These are the activations of a small neural network, seen along a few directions. Each row is one input.
Each table varies a few parts of the input and shows all the possible inputs, shuffled.
A made-up example of a description, with smaller parts first: line(6) and (point or ring(9) or (values(3) and ring(8))).
Shared parts are said once, and a part with two or three values counts as separate values.
(in the rows, 128 means zero)

Other details of the inputs vary at random and push rows far along three fixed directions, the same in every table; ignore that.

Rows:
r1: [129 142  71 115 112 133 104 106 166 157 157]
r2: [149 105  34 128  75 240  88 139 162 120 158]
r3: [129 113 187 158 125 102 116 143 105 133 130]
r4: [136 120 159 134 113  95 101 116 135 144 132]
r5: [117 121 140 143 130 114 121 127 130 154 139]
r6: [141 172  33  83 119 137 139  91 164 130 140]
r7: [135 135  89  97 153 101 148  89 155 134 126]
r8: [140 123 101 144 107 140  52 115 160 155 185]
r9: [141 123 131 122 112 128 111 120 132 117 131]
r10: [127 129 130 124 124 112 155 127 124 127 123]
r11: [115 126 129 125 145 113 141 114 125 141 120]
r12: [117 145 141 118 158 155 152 141 105  95 112]
r13: [140 116 158 127 110 104 112 122 130 127 123]
r14: [138 103  93 169  97 215  39 150 140 141 189]
r15: [112 131 115 136 137 183 139 145 112 127 118]
r16: [125 123 137 150 103 104 119 128 134 158 124]
r17: [126 134 130 124 166 179 158 144  97  84 106]
r18: [117 115 190 160 137 147 134 165  90 110 121]
r19: [127 112 109 109 129 113 141 152 126 113 119]
r20: [121 122 142 145 118 115 129 135 122 152 128]
r21: [131 171 109  94 144  94 137 104 146 121 130]
r22: [124  94 181 161 102  99 121 140 122 156 116]
r23: [105 117 184 166 137 108 129 147 106 163 118]
r24: [131 118 142 138 101 110 126 129 133 153 109]
r25: [145 120 101 143 102 171  84 133 139 124 161]
r26: [118 163 143 103 156  54 117  89 147 149 127]
r27: [115 112 187 153 154 124 120 139 105 124 124]
r28: [110 115 175 166 122 113 121 148 111 164 122]
r29: [126 139 151 119 123  37 152 102 136 154 116]
r30: [129 123 122 130 119 150 167 145 109 110 114]
r31: [141 147  43 115 119 159  47  95 188 147 200]
r32: [115 128 128 123 144 153 162 138 112 115 112]
r33: [122 109 104 117 132 189 168 188  91  76 101]
r34: [140 147 120 104 131  82 117 101 152 129 149]
r35: [128 151 161 117 146 100 156 132 106 112 110]
r36: [122 101 174 167 103 107 127 146 113 148 119]
r37: [109 135 155 120 147  70 152 110 126 147 110]
r38: [113 133 130 126 151 146 161 132 108 126 104]
r39: [130 130 127 127 110 121 145 128 129 134 102]
r40: [136 162  88  96 119  68 144  88 157 151 125]
r41: [129 120  85 142 100 121  62 104 175 182 181]
r42: [140 127 156 121 119 123 134 131 117 115 106]
r43: [111 115 143 142 142 127 124 128 123 154 126]
r44: [114 114 187 155 150 149 126 157  94 115 121]
r45: [124 135  99 117 135 144 151 126 132 121 133]
r46: [146 179  79  74 138 110 158 100 144 100 122]
r47: [133 155  89  97 123  85 145  93 151 138 133]
r48: [137 133 162 122 121  74 117 108 134 139 118]
r49: [140 110 155 131 111 143 124 140 115 107 118]
r50: [133 126 123 115 106 141 160 136 124 118  98]
r51: [137 151  83  98 120 110 164 104 143 120 125]
r52: [146 145 106  95 123 124 148 116 136  90 128]
r53: [127 141  81 111 121 154 140 122 140 124 138]
r54: [136 140  98 106 110 102 157 110 146 121 120]
r55: [138 139 114 122 127 211 170 166  91  61 102]
r56: [121 114 124 133 139 129 124 117 137 145 136]
r57: [126 141 137 127 133 117 108 123 136 135 144]
r58: [124  92 158 180 133 164  59 142 130 147 164]
r59: [120 123 115 117 134 141 156 172 106 105  96]
r60: [113 122 144 149 134 146 138 150 108 138 123]
r61: [125 107 105 126 120 124 115 154 130 128 130]
r62: [132 150 112 106 135 128 129 119 139 110 141]
r63: [124 119 183 138 161  60 114 106 130 145 127]
r64: [136 114 156 133 111 110 104 122 129 130 132]
r65: [118 116 128 135 135 145 133 131 128 134 131]
r66: [117 133 156 141 152 118 106 123 123 139 128]
r67: [128 117 134 147 101 107 120 127 132 148 129]
r68: [137 132  84 104 109 172 166 134 127  97 106]
r69: [122 141 135 133 145 158 125 144 116 112 134]
r70: [121 126 132 123 155 105 147 113 128 146 113]
r71: [122 145 175 115 157  49 140 110 132 130 129]
r72: [137 144  61  91 109 177 166 125 133  96 110]
r73: [121 103 122 152 146 203 148 159 101 112 112]
r74: [142 160 116  97 133  80 137 102 143 124 130]
r75: [124 153 113 100 149 114 118 104 146 120 138]
r76: [125 130 154 131 112  47 136 108 139 163 118]
r77: [127 128 123 135 112 113 132 123 129 148 130]
r78: [122 147 141 119 151 127 143 133 117 105 127]
r79: [141 100 101 148  78 130  65 117 168 173 158]
r80: [115 105 175 163 149  97 116 128 120 177 117]
r81: [149 103  99 145  90 173  53 124 157 138 172]
r82: [148  75 127 177  84 215  46 158 131 133 168]
r83: [120  96 172 167 100 141 128 157 103 137 108]
r84: [133 151  90  97 125 106 157 104 142 124 128]
r85: [128 148  56  68 139 134 177 142 130  85 103]
r86: [136 124 157 138 126 110 124 135 115 123 133]
r87: [128 151  73  84 146 105 143  83 159 135 135]
r88: [131 106 135 154 150 188 116 150 109  99 131]
r89: [121  98 155 178 130 158  51 138 132 157 164]
r90: [135 117 124 128  96 111 121 119 144 147 120]
r91: [127 162  99  90 160 114 136  97 143 111 128]
r92: [124 122 112 129 128 196 173 164 105  92 114]
r93: [121 155 141 120 154 126 143 134 116 112 120]
r94: [123 130 145 124 148 113 113 119 135 126 140]
r95: [136 127 156 137 120  97 117 126 126 132 131]
r96: [142 132 142 107 120 124 146 125 120 102 106]
r97: [120 106 187 161 158 127 120 141 101 123 119]
r98: [131 144 138 118 141 153 158 148 102  92 116]
r99: [137 134 140 117 125 137 156 137 109  88 116]
r100: [125 123  82 145 108 126  60 103 170 183 182]
r101: [137 119 156 142 127 138 136 149 105 105 128]
r102: [117  93 177 162 147 119 126 137 112 156 120]
r103: [111 135 131 122 144 125 150 127 121 135 113]
r104: [129 133 127 123 142 207 168 170  93  62 116]
r105: [126 141 135 121 165 131 142 123 116 108 110]
Description of these inputs: line(5) and (point or (values(2) and line(10))).
Changing only the line(5) part turns r22 into r68. The same change can be made to r19. Which row results? -> r33
Changing only the line(5) part turns r23 into r5. The same change can be made to r35. Which row results? -> r8
Changing only the line(5) part turns r71 into r31. The same change can be made to r94. Which row results? -> r44
A walk changes only the line(10) part. It starts at r105 and steps to r66. List the rest of the walk in order. -> r26, r93, r21, r35, r46, r55, r48, r42
Which other rows does r62 become when the values(2) part takes its other values? List them by row number. -> r41
Which other rows does r64 become when the line(5) part takes its other values? List them by row number. -> r4, r9, r48, r81
Which other rows does r74 become when the line(10) part takes its other values? List them by row number. -> r4, r12, r17, r57, r69, r91, r95, r96, r98
Which other rows does r29 become when the line(5) part takes its other values? List them by row number. -> r30, r40, r51, r77

Rows:
r106: [144 140  41 100 112 165 107 108 164 120 154]
r107: [125 117 142 142 132 127 107 129 129 140 138]
r108: [124 126 143 144 129 126 106 134 127 139 141]
r109: [129 136 137 120 126 120 154 134 117 113 113]
r110: [116 135 129 124 141 122 158 128 121 130 114]
r111: [124 117 141 143 133 128 107 131 128 139 137]
r112: [132 152 111  98 143 111 148 107 137 115 123]
r113: [129 121 141 134 122 135 137 137 118 120 117]
r114: [127 126 131 132 131 111 102 115 141 146 142]
r115: [121 131 127 123 127 115 160 130 120 133 106]
r116: [127 125 139 136 131 114 104 118 137 145 139]
r117: [128 110 137 143 119 127 112 136 128 139 133]
r118: [131 110 119 152 111 219 129 170 101 101 127]
r119: [127 136 137 118 126 123 154 138 116 112 113]
r120: [132 126 135 129 120 115 127 125 131 133 126]
r121: [132 118 127 132 116 112 108 119 142 146 139]
r122: [130 146 107  99 147 117 147 114 135 112 122]
r123: [128 130 136 118 129 122 154 131 118 112 109]
r124: [128 128 139 137 129 113 105 120 135 145 142]
r125: [124 131 144 136 136 137 134 139 114 120 126]
Changing only one part turns r106 into r111. The same change can be made to r113. Which row results? -> r116
Describe the family of inputs behind these rows. -> values(2) and (point or line(9))
Which other rows does r122 become when the values(2) part takes its other values? List them by row number. -> r117

Rows:
r126: [144 138  75 118 130 207 103 132 139  83 146]
r127: [125 139 111 118 126 138 173 141 113 112 104]
r128: [124 144  84 116 123 182 180 143 109 104 106]
r129: [148 135 137  97 100  76 151 106 137 125 107]
r130: [116 113 186 153 144 110 107 143 110 131 138]
r131: [114  90 194 175  99 121 114 169 100 147 126]
r132: [153 111  81 150 100 205  33 116 163 138 190]
r133: [140 126 113 119 111 178 174 159 103  81 108]
r134: [106 101 175 183 117 164 153 171  90 150 107]
r135: [131 145 116 100 123  77 154 115 138 132 114]
r136: [136 149 143 104 154  81 144 105 135 108 127]
r137: [132 154 111 100 149  58  85  82 172 160 158]
r138: [112 160 136 106 168  92 153 102 134 138 117]
r139: [139 103 133 159  80 109  61 125 156 168 152]
r140: [129 152  85 106 149 122 104  99 151 135 159]
r141: [105 118 192 165 154 113 113 139 104 151 128]
r142: [121  99 105 107 149 141 175 128 123 111  88]
Describe the family of inputs behind these rows. -> point or (values(2) and line(8))
Which other rows does r127 become when the values(2) part takes its other values? List them by row number. -> r140
